A small network was shown many inputs. Here are its activations along a few directions, one row for each input.
In each table, some parts of the input vary, and every possible input appears once, in random order.
A made-up example of a description, with smaller parts first: line(6) and (point or ring(9) or (values(3) and ring(5))).
Shared parts are said once, and a part with two or three values counts as separate values.
In the rows, zero is written as 128.

Other details of the inputs vary at random and push rows far along three fixed directions, the same in every table; ignore that.

Rows:
row 1: [138 131  96 112 112 105 120 158 108 155 110 112]
row 2: [170 130 149 122 121 123 128 102  92 127 146 161]
row 3: [ 83 170 100 130 173 143 186 127  87 231  94 124]
row 4: [141 131 127 114 126 125 118 109 108 132 160 169]
row 5: [ 94  95 104 132 118 120 126 199 154 156  89 103]
row 6: [112 127  86 120 117 107 120 179 121 153 119 106]
row 7: [161 149 117 124 138 131 107  96 103 113 169 161]
row 8: [162 117 133 138 122 148 112 121 117 111 156 164]
row 9: [140 144  94 118 130 103 125 146  95 170 118 120]
row 10: [150 110 142 140 119 140 105 135 137  91 141 148]
row 11: [149 117 155 134 117 130 121 110 145  99 110 126]
row 12: [134 104 152 121 113 125 130 120 135 114 121 122]
row 13: [178 139 143 127 125 144 129  83  99 121 139 168]
row 14: [123 110  97 113 101 105 124 169 133 147  90 111]
row 15: [102 178 128 144 164 142 181  98 156 118 119  94]
row 16: [148 129 124 117 121 123 118 110 102 125 167 168]
row 17: [121 120 137 119 119 115 114 128 136 105 145 141]
row 18: [137 138  73 123 120 102 136 194 133 151 114 111]
row 19: [170 123 134 140 131 142 106 116 112 117 154 173]
row 20: [ 88 183 152 150 178 162 182  69 115 162 119 129]
row 21: [117 190 144 138 183 173 174  54  89 172 145 138]
row 22: [127 134 125 127 125 128 109 123 137  88 145 124]
row 23: [ 91 107  92 118 110 108 122 189 155 147  92 103]
row 24: [121  99 149 116 103 110 113 128 158  97 114 113]
row 25: [142 109 143 118 104 112 117 112 129 100 137 134]
row 26: [168 132 101 123 115 117 132 148  80 177 113 148]
row 27: [135 105 157 134 117 127 117 124 169  81 103  87]
row 28: [174 146 135 125 127 132 119  77 102 111 149 170]
row 29: [110 106 132 129 106 125 109 138 177  79 120 112]
row 30: [111  98 150 141 119 144 111 141 180  92 118 115]
row 31: [166 132 142 135 124 139 130  96 112 105 140 127]
row 32: [ 57 141 162 139 160 147 177 100 153 153 106  89]
row 33: [ 73 153 144 127 159 141 168  82 126 157 131 121]
row 34: [172 138 130 137 144 147 110 112  98 123 170 165]
row 35: [ 56 166 134 141 166 151 156 102 153 135 125 115]
row 36: [117  97 167 127 112 115 122 132 169 100 103  98]
row 37: [107 101 152 133 124 133 119 143 157 114 129 123]
row 38: [157 131  92 126 132 126 116 172  83 180 138 149]
row 39: [171 136  98 129 121 108 145 173 118 148  99 110]
row 40: [161 150  99 127 134 115 137 149  70 182 119 132]
row 41: [ 82 160 160 133 169 153 175  79 121 172 125 124]
row 42: [168 129 127 139 135 148 115 116 103 115 170 156]
row 43: [ 54 150 150 136 151 150 162  94 177 129  94  90]
row 44: [116 116  95 115 110 102 125 170 132 146  97  90]
row 45: [117 116 129 117 121 121 121 123 132 118 146 142]
row 46: [128 134  83 111 123 111 115 170 106 166 128 127]
row 47: [111  99 154 135 128 127 113 143 158 110 129 125]
row 48: [144 121 147 118 122 111 117 102 122 114 138 144]
row 49: [144 130 131 118 129 118 111 109 111 124 159 166]
row 50: [132 116 150 119 112 110 119 115 135  98 129 128]
row 51: [129 127 133 127 122 130 108 118 148  95 135 141]
row 52: [ 95 113 128 127 122 133 116 128 172  82 124  96]
row 53: [108 107 147 147 127 139 112 149 170  82 126  96]
row 54: [160 121 139 129 122 137 128 104 118 105 132 124]
row 55: [127 133  98 119 115  98 125 169 117 149 104  98]
row 56: [116 114 111 126 128 109 125 191 107 180 119 133]
row 57: [140 110 138 130 125 133 120 133 116 127 153 154]
row 58: [103  97 149 133 124 135 124 141 156 110 131 121]
row 59: [110 117  95 114 111 111 116 182 140 154 103 120]
row 60: [179 131 129 151 137 147 129 126 137  95 161 146]
row 61: [ 72 165 137 139 161 151 166  80 139 134 124  90]
row 62: [163 143  88 114 115 113 129 137  76 173 130 156]
row 63: [123 111 137 138 131 149 118 132 145  99 141 118]
row 64: [142 119 144 126 105 122 115 116 152  76 116 122]
Each input here is: line(4) and (point or (values(3) and ring(5))).
Changing only the line(4) part turns row 45 into row 12. The same change can be made to row 7. Which row results?
Answer: row 27
Change only the values(3) part in row 27. List by row number the other rows that result.
Answer: row 11, row 36
Change only the line(4) part in row 35. List by row number the other rows that result.
Answer: row 10, row 20, row 64
Change only the ring(5) part in row 8. List by row number the other rows that result.
Answer: row 5, row 10, row 19, row 30
Change only the values(3) part in row 21. List by row number the other rows that result.
Answer: row 13, row 41
Change only the line(4) part in row 2. List by row number the other rows that result.
Answer: row 17, row 50, row 56

Rows:
row 65: [118 178 160 140 174 177 158  22 126 100 169 151]
row 66: [139 128 113 123 125 117 125 147  99 164 115 143]
row 67: [175 121 124 125 109 121 108 118 120  83 148 138]
row 68: [118  90 159 142 120 151  94 137 188  54 152 131]
row 69: [128 128 122 122 134 114 137 145 101 176 123 143]
row 70: [149 140 105 131 128 124 137 154  98 159 125 127]
row 71: [143 145 108 132 138 127 137 147  99 164 126 123]
row 72: [142 144  98 124 131 116 128 143 100 155 131 126]
row 73: [132 133 107 117 126 119 122 137 100 159 124 135]
row 74: [173 127 129 125 114 120 107 116 122  86 148 144]
row 75: [159 114 145 117 109 115 107 110 121  98 151 157]
row 76: [170 112 141 127 112 134 104 106 117  98 140 147]
row 77: [ 86 102 136 121 115 111 128 153 164 123 103  91]
row 78: [ 82 124 121 128 126 121 143 152 169 129  93  84]
row 79: [ 84 185 139 136 179 166 172  57 101 163 147 143]
row 80: [141 142 100 119 123 114 132 144 110 155 123 143]
row 81: [136 134 110 116 121 114 122 139 102 153 124 147]
row 82: [149 143 109 132 130 121 135 152 103 159 124 133]
row 83: [ 54 167 162 154 180 176 187  67 167 129 119  97]
row 84: [ 83 121 128 136 131 125 147 159 175 136  84  84]
row 85: [141  88 163 133  98 133 103 115 167  53 120 115]
row 86: [157 115 142 117 114 123 108 103 119 102 154 148]
row 87: [ 87  99 141 127 122 117 130 160 164 133  96  86]
row 88: [115 130  91 128 138 125 113 170 110 167 153 157]
row 89: [174 122 133 128 116 134 114 111 123 100 140 145]
row 90: [ 93  97 141 125 115 115 132 165 164 128  96  89]
Describe the family of inputs behind these rows.
Answer: values(2) and (point or (values(3) and line(4)))
Changing only the values(2) part turns row 80 into row 84. The same change can be made to row 81. Which row results?
Answer: row 66
Change only the values(3) part in row 67. List by row number the other rows that result.
Answer: row 72, row 74

Rows:
row 91: [147 153 111 118 131 124 128 117 106 138 149 164]
row 92: [118 121 115 116 111  98 127 161 130 151 105 130]
row 93: [ 83 169 129 140 184 157 164 112 101 184 151 134]
row 94: [128 105 109 125 120 118 112 171 118 139 142 130]
row 95: [135 144 107 117 133 127 118 109  96 137 161 153]
row 96: [168 135 122 134 126 128 124 124 101 137 125 158]
row 97: [153 122 129 124 127 138 121 118  97 150 139 160]
row 98: [138 135 140 127 148 139 139 107  87 160 152 151]
row 99: [106 128 120 119 126 110 126 144 113 162 117 118]
row 100: [141 130 112 118 118 110 146 144 110 142  99  86]
row 101: [114 126  95 114 115 111 117 152 131 141 119 135]
row 102: [152 139 127 110 123 117 134 102 100 147 136 164]
row 103: [114 148 161 132 143 156 127  59 157  72 151 148]
row 104: [ 55 143 127 142 161 152 161 132 156 157 124 114]
row 105: [115 121 125 126 133 134 138 143 119 169 110 137]
row 106: [140 146 104 116 127 124 127 115 107 136 156 167]
row 107: [164 110 128 125 119 120 111 147  92 138 152 154]
row 108: [120  99 135 134 116 131 105 158 151 104 128 109]
row 109: [120 100 132 133 113 134 103 156 156 103 121 117]
row 110: [ 98 102 151 121 114 105 119 144 160 101 110  90]
row 111: [138 110 167 126 109 120 112  94 158  62 142 132]
row 112: [150 140 157 137 125 149 149  64 149  67 126 118]
row 113: [140 103 122 131 105 113 101 173 158  93 108  91]
row 114: [107 115 134 138 127 144 120 145 156 115 121 126]
row 115: [144 128 172 139 131 155 126  63 151  71 133 126]
row 116: [126 120 117 132 127 123 125 165 126 147 134 131]
row 117: [134 114 173 143 128 148 124  93 148  78 156 142]
row 118: [140 138 110 122 119 113 156 138 119 144  96  91]
row 119: [178 131 127 124 123 118 131 119  98 139 133 143]
row 120: [ 22 186 132 147 182 164 212  89 159 180  69  61]
row 121: [142 101 126 128 107 108 104 177 158  90 113  90]
row 122: [179 125 116 129 112 112 120 146 106 132 127 152]
row 123: [ 87 117 145 118 118 121 133 121 166 121  89 106]
row 124: [153 164 113 137 149 147 130 109  98 143 145 151]
row 125: [158 160 112 136 144 143 132 117 105 138 138 157]
row 126: [129 130 156 127 124 146 107  74 156  60 150 137]
row 127: [ 59 162 118 144 166 147 170 130 164 155 110  96]
row 128: [111  99 149 137 120 132 117 148 151 113 123 108]
row 129: [ 39 183 122 152 195 140 205 134 128 223  94  82]
row 130: [137 143 108 132 136 120 135 157 127 144 125 117]
row 131: [107 144 127 137 152 139 155 132 111 178 130 148]
row 132: [132 103 140 127 105 113 127 151 167 106  88  98]
row 133: [162 114 125 104 108  99 111 132  95 135 138 142]
row 134: [115 121 118 137 124 132 115 141 162 101 117 105]
row 135: [132 141 180 143 148 162 140  47 142  81 143 120]
row 136: [143 134 135 127 139 140 142 109 100 157 142 168]
row 137: [163 136 109 128 133 123 118 132  98 127 158 144]
row 138: [162 142 106 131 132 124 126 127 105 130 156 151]
row 139: [163 140 100 130 127 132 119 129 107 130 142 160]
row 140: [143  96  99 122 101 116 100 183 129 132 125 143]
row 141: [135 114 142 122 112 123 108 105 156  67 155 135]
row 142: [154 108 122 118 113 103 121 162 116 140 108 105]
row 143: [164 144 126 127 135 137 138 104  96 150 123 156]
row 144: [101 112 118 119 109 120 107 136 163  99 121 114]
row 145: [107 131 115 120 123 112 131 145 123 161 103 135]
row 146: [122 114 129 125 102 122 136 129 155 102  79  76]
row 147: [109 137 111 115 135 110 127 152 117 151 131 117]
row 148: [133 113 103 112 104  99 100 172 123 133 119 117]
row 149: [131 154 126 116 139 134 136  83  89 162 138 156]
row 150: [158 112 108 124 115 127 102 150  99 133 158 156]
row 151: [118  95 123 130 110 131 101 156 155 103 128 122]
row 152: [113 119 146 142 129 129 128 137 154 112 107  89]
row 153: [101 133 116 121 127 116 128 139 119 164 109 124]
row 154: [133 102 127 122  94 111 126 147 151  99  85  70]
row 155: [158 118 128 130 123 135 119 131 101 141 140 173]
row 156: [135 148 131 114 137 127 134  88  86 158 145 149]
row 157: [102 113 131 136 131 136 127 141 153 116 141 121]
row 158: [117 145 165 131 142 146 131  64 158  67 161 135]
row 159: [124 110 128 124 124 124 126 152 115 161 118 120]
row 160: [122 109 149 137 123 117 125 149 157 101 109  87]
row 161: [142 137 104 131 127 119 130 165 133 137 114 124]
row 162: [132 155 134 116 144 125 149  83  93 160 146 154]
row 163: [121 125 173 146 140 164 124  76 145  84 153 145]
row 164: [141 135 110 113 128 116 116 123  96 132 162 150]
row 165: [129 147 153 146 151 162 129  65 144  75 165 131]
row 166: [154 106 108 127 101 106 105 178 125 135  99 115]
row 167: [115 120 131 126 134 125 143 144 119 168 122 126]
row 168: [108 116 134 138 127 138 127 149 158 117 126 124]
Describe the family of inputs behind these rows.
Answer: ring(6) and (point or (values(3) and line(4)))
Changing only the ring(6) part turns row 148 into row 126. The same change can be made to row 156. Which row results?
Answer: row 149
Changing only the ring(6) part turns row 107 into row 128. The same change can be made to row 164. Which row results?
Answer: row 95
Start at row 135 and move only the line(4) part, one step at a time. The first step leads to row 152. Which rows follow, in order?
Answer: row 113, row 165
Change only the ring(6) part in row 157. List by row number the other rows that result.
Answer: row 94, row 104, row 140, row 150, row 151
Change only the values(3) part in row 149. List by row number the other rows that result.
Answer: row 97, row 115
Change only the line(4) part in row 142. List by row number the other rows that result.
Answer: row 121, row 137, row 160

Rows:
row 169: [165 130 150 130 117 137 111  81 140  55 147 130]
row 170: [102 113 122 121 118 117 121 149 141 140 113 126]
row 171: [ 98 110 127 119 121 118 116 151 139 142 119 123]
row 172: [144 114 156 142 129 154 102 104 152  65 165 149]
row 173: [111 145 107 128 130 123 144 140 136 139 100  98]
row 174: [148 117 150 143 125 153 107 105 153  66 158 152]
row 175: [148 113 162 142 128 147 111 101 152  65 163 147]
row 176: [235 104  81  91  81  77  82 176  30 175 158 210]
row 177: [104 116 121 139 138 133 126 165 138 143 131 116]
row 178: [ 92 201 140 135 204 175 180  37  56 207 187 184]
row 179: [106 124 117 136 136 134 132 159 145 141 121 122]
row 180: [141 130 145 128 121 118 162 119 121 154  64  87]
row 181: [122 138 121 125 125 110 144 139 135 136 101  94]
row 182: [100 115 125 117 120 116 127 143 142 143 114 124]
row 183: [121 140 109 123 123 116 142 141 137 135  97  96]
row 184: [111 138 116 128 133 119 143 140 130 142 109  90]
Describe the family of inputs behind these rows.
Answer: point or (values(3) and ring(5))
Start at row 176 and move only the ring(5) part, one step at a time. The first step leads to row 182. Which rows follow, in order?
Answer: row 170, row 171, row 178
